Each row below is a small network's average activation on inputs in which a field has the value named, seen along a few directions.
Related values have similar rows: they may be neighbours, one step apart, or belong to one group.
In the rows, 500 means zero.
Strong random noise was added to every row along 2 fixed directions; ignore it. To show where, here is one row again and again, with new noise each time:
[495 394 550 465 457 506 531 410 444 488 403 424]
[414 463 587 381 417 424 553 406 574 460 360 380]
[437 456 521 423 418 519 629 399 489 512 335 321]
[507 382 548 477 464 515 523 411 426 490 412 435]


U, 11 values:
u10: [366 722 553 432 501 376 458 505 601 413 521 323]
u1: [293 849 510 337 398 391 629 548 677 393 533 253]
u5: [600 512 411 587 567 489 234 647 430 504 792 802]
u2: [571 577 405 535 496 557 423 492 365 452 480 326]
u3: [689 384 295 692 531 771 558 403 247 677 396 397]
u4: [641 393 236 647 543 862 841 598 304 717 450 522]
u6: [684 446 404 646 603 607 494 628 342 552 805 774]
u9: [294 560 471 417 475 405 532 560 745 576 590 687]
u8: [657 358 479 658 559 704 610 451 376 634 408 463]
u7: [390 657 453 453 479 535 586 482 493 451 261 204]
u11: [415 497 611 464 485 423 631 486 642 555 404 542]
U is arranged as a ring.
A walk along U starts at u1 and steps to its neighbour u10. Put u4, u8, u7, u11 in the order it reaches them. -> u7, u8, u11, u4
List every value one step from u6, in the order listed. -> u5, u9

H, 11 values:
h11: [363 868 404 608 436 506 362 671 545 515 776 781]
h1: [389 734 704 336 427 193 224 497 789 362 899 502]
h5: [613 383 373 714 540 570 443 544 248 350 525 156]
h2: [308 479 510 173 374 222 869 354 784 601 625 591]
h4: [415 144 631 520 470 553 727 683 480 685 470 725]
h6: [538 520 741 422 622 460 363 393 554 253 284 280]
h8: [370 766 524 360 547 322 596 669 795 431 644 715]
h7: [526 107 512 557 449 436 398 576 495 692 328 670]
h10: [667 275 633 550 536 260 177 427 781 241 254 876]
h3: [589 932 331 475 583 664 468 432 232 474 664 168]
h9: [677 199 747 544 595 505  19 338 375 409 399 762]
H is arranged as a ring.
List every value one step from h2, in the order listed. -> h4, h8
List every value one step from h1, in the order listed. -> h11, h3
List every value one step from h6, in the order listed. -> h5, h9
